These are the activations of a small neural network, seen along a few directions. Each row is one input.
Each table varies a few parts of the input and shows all the possible inputs, shuffled.
A made-up example of a description, with smaller parts first: values(2) and (point or line(11) or (ring(5) and line(6))).
Shared parts are said once, and a part with two or three values counts as separate values.

Rows:
row 1: [ -3.5 -58.0 -54.8 -39.1 -18.4   3.0 -14.9  14.4  34.1  -2.5 -44.8]
row 2: [ 83.9  67.4 -29.2  79.7  29.6  32.6  23.0 -10.5 -44.9 -37.0  -4.7]
row 3: [ 32.5  16.9  28.7  28.6  51.2  40.6  39.4 -38.6 -12.2  21.7 -32.5]
row 4: [-12.3 -40.0 -65.3  93.1   3.0 -52.9  -5.2  51.7  27.3 -13.0 -12.9]
row 5: [-23.7  51.6  61.5 -41.8 -49.2 -40.9 -43.3  18.8  -1.5  16.2  18.7]
row 6: [-15.2 -71.1 -69.1 -12.0 -12.1   7.4  -1.4  -1.4  21.1  41.6   6.6]
row 7: [-16.1  79.5  -7.4 -21.2  52.2  23.1  22.2 -23.5  -8.2   5.5 -56.7]
row 8: [-16.7  15.0  61.8 -43.8 -50.0  -8.7 -18.8  13.7  21.8 -19.2  49.1]
row 9: [ -2.1  45.8   2.1 -14.9  35.8  64.7  43.7 -22.7  26.0  -7.4 -31.5]
row 10: [-15.6 -26.6  80.0  -2.2 -32.5 -17.0 -11.8   1.1 -33.2  -0.9  46.0]
row 11: [-27.4 -13.7  53.2 -18.2 -32.8   4.7 -35.6 -16.2  -4.8 -14.5  72.4]
row 12: [ 21.7  25.8   0.9   8.2  53.8  64.7  17.5 -51.3  14.3  12.6  -3.8]
row 13: [-14.4 -29.2 -55.3 -39.6  -7.3 -25.9 -39.0  26.2   0.9  14.2 -69.1]
row 14: [ -5.3 -75.3 -48.7   2.8 -28.9 -36.9  38.6 -11.7  -2.4  38.1 -22.8]
row 15: [ 14.2  11.7  41.6  20.5   5.8 -58.5 -14.5  50.2 -38.3 -55.6  85.9]
- Changing only one part turns row 2 into row 4. The same change can be made to row 12. Which row results? => row 6
- What do these inputs look like to the network? => values(3) and (point or line(4))
- Which other rows does row 1 become when the line(4) part takes its other values? List them by row number. => row 6, row 13, row 14

Rows:
row 16: [ -1.1  -1.1  61.9 -28.2 -35.7  12.9 -25.1 -19.1  -9.2 -17.3  51.0]
row 17: [ 17.4 -12.6  36.2  24.1 -17.7 -34.0  -7.2   0.1 -43.2  -8.3  49.8]
row 18: [ 27.8  44.2  23.8  18.6  52.8  45.5  41.2 -38.6  -7.5  -1.7 -14.6]
row 19: [-19.8   4.4  23.4   4.5 -27.3 -61.0 -25.4  57.0 -21.7  -1.1  12.4]
row 20: [ 34.4  -4.7 -14.5  51.8  24.5  15.2   8.4  -1.8 -11.4 -27.7  33.4]
row 21: [ -7.5  18.8 -31.4  34.5   2.1 -10.5  -3.9  45.8  13.3 -20.2   0.6]
row 22: [-28.4 -42.9  -2.7 -68.0 -28.8   9.5 -18.8 -21.6  18.4  13.7   0.1]
row 23: [ 10.5   9.1 -44.4  -3.0  46.5  45.4  28.3 -50.8  12.2  34.6 -82.0]
row 24: [  4.1 -44.6 -66.2  33.4  11.5   8.2  19.1  -3.1  42.6   8.0 -18.4]
row 25: [-22.8  16.1  34.7 -61.7 -32.4 -18.0 -48.2  24.5   3.4 -14.3  14.5]
row 26: [  1.3  69.4  -5.1  -5.2  28.0  27.7  25.3   4.9   3.7  13.6 -43.4]
row 27: [-15.9 -56.1 -15.7  -0.7 -23.5 -40.8   6.2   2.5  -0.5  20.6  -3.4]
- Changing only one part turns row 21 into row 19. The same change can be made to row 24. Which row results? => row 27
- What do these inputs look like to the network? => values(3) and line(4)
- Which other rows does row 23 become when the values(3) part takes its other values? List them by row number. => row 18, row 26

Rows:
row 28: [-19.9 -66.2 -22.9   5.6  -2.6 -32.5 -22.3 -20.4  28.4  -2.5   5.5]
row 29: [-10.5 -45.2 -65.5  27.2  -0.6 -18.3  35.8  -8.4  32.9   9.7 -11.0]
row 30: [  8.2  14.4  48.1  33.8 -36.5 -39.4   7.2   2.6 -29.5   3.0  27.6]
row 31: [ 27.9 -10.2   3.5  -4.4  32.0  24.5  48.5 -33.6  -8.6   7.0  13.2]
row 32: [ 19.4 -24.5  40.3 -22.6  22.7  10.4  -3.0 -40.3 -10.5  -1.5  36.6]
row 33: [-16.8  29.7  37.1 -27.5 -39.3 -28.8 -21.0  46.3  10.5 -11.6  26.1]
row 34: [  5.4  19.1  -4.4  -4.7  19.5  21.8   1.9  27.6  51.6 -24.7  -1.8]
row 35: [ 18.1  57.0 -13.5  -9.8  16.3  13.8 -13.0  12.5  29.2  10.3 -32.8]
row 36: [-27.0  37.2  -4.3 -29.8   7.5  53.5   2.3 -35.5   7.8  18.5 -54.0]
row 37: [-36.6  14.1  37.5 -39.1 -53.2  -1.2  -8.3  -1.3  -1.9  18.6  33.2]
row 38: [  0.0   9.6  51.8 -26.3 -18.7 -28.1   9.2  -6.1 -30.3  33.9  47.9]
row 39: [  8.7 -60.9 -19.9 -18.3 -16.2   0.0 -39.3  12.1  -5.9 -12.9   1.3]
row 40: [-22.0 -44.5  12.0 -28.1 -39.8 -26.6 -39.7  54.0 -27.5  16.0  -7.1]
row 41: [ 11.0  15.7   6.8 -12.3 -13.7   3.9 -40.2   8.5  33.0 -27.2  37.4]
row 42: [ 21.5 -11.4  11.1  59.3  23.4  27.4  34.2  -2.7  -2.7 -12.6  -8.3]
row 43: [-22.2 -11.8  21.7 -29.6 -17.5  40.5 -26.8 -33.9  23.4  -7.3  30.3]
row 44: [ 19.7  -8.1 -42.8 -22.0   3.5   0.7   5.2   4.0 -11.2   8.5 -82.6]
row 45: [ 10.5 -49.4 -48.6  -2.2  -0.5  13.6  19.5  23.8   5.9 -10.5 -28.3]
row 46: [ 20.0  19.0  14.7 -29.2  49.8  14.4  30.1 -48.7 -27.6  11.5 -51.7]
row 47: [-26.9  32.8  31.6   2.2 -11.4 -45.2  -7.2  46.8 -33.2 -31.5  30.4]
row 48: [ 29.4  24.8  11.5  37.4  30.7  11.4  21.5 -22.2 -21.6   1.9 -56.0]
row 49: [ 16.1  59.6 -28.4  24.8  37.2  -0.4   6.1  17.0 -20.4   2.9 -15.9]
row 50: [-13.8  -8.6 -48.6   6.4  20.6 -24.0  13.8 -14.0  17.8  34.0 -64.2]
row 51: [  8.6  29.0 -30.5  39.2  25.0  12.1  20.1  30.7  -7.8 -23.2  21.4]
row 52: [-43.8 -37.5  -8.6   2.9 -30.5 -57.3 -21.0  22.1  -1.7  39.5  15.6]
row 53: [ 30.9  -8.0  24.3  54.3 -11.9   5.9 -11.5 -30.9 -14.2 -11.7  34.6]
row 54: [-15.2   8.8 -19.3  -5.9  -8.8  56.0  22.7 -23.3  28.4   7.2  14.7]
row 55: [ -0.5  15.6   5.2  18.8  13.1  -7.7 -24.8  13.1 -14.4 -45.5  37.8]
- Changing only one part turns row 38 into row 46. The same change can be made to row 52. Which row results? => row 50
- What do these inputs look like to the network? => line(4) and (values(2) or ring(5))
- Which other rows does row 55 become when the line(4) part takes its other values? List them by row number. => row 47, row 49, row 51
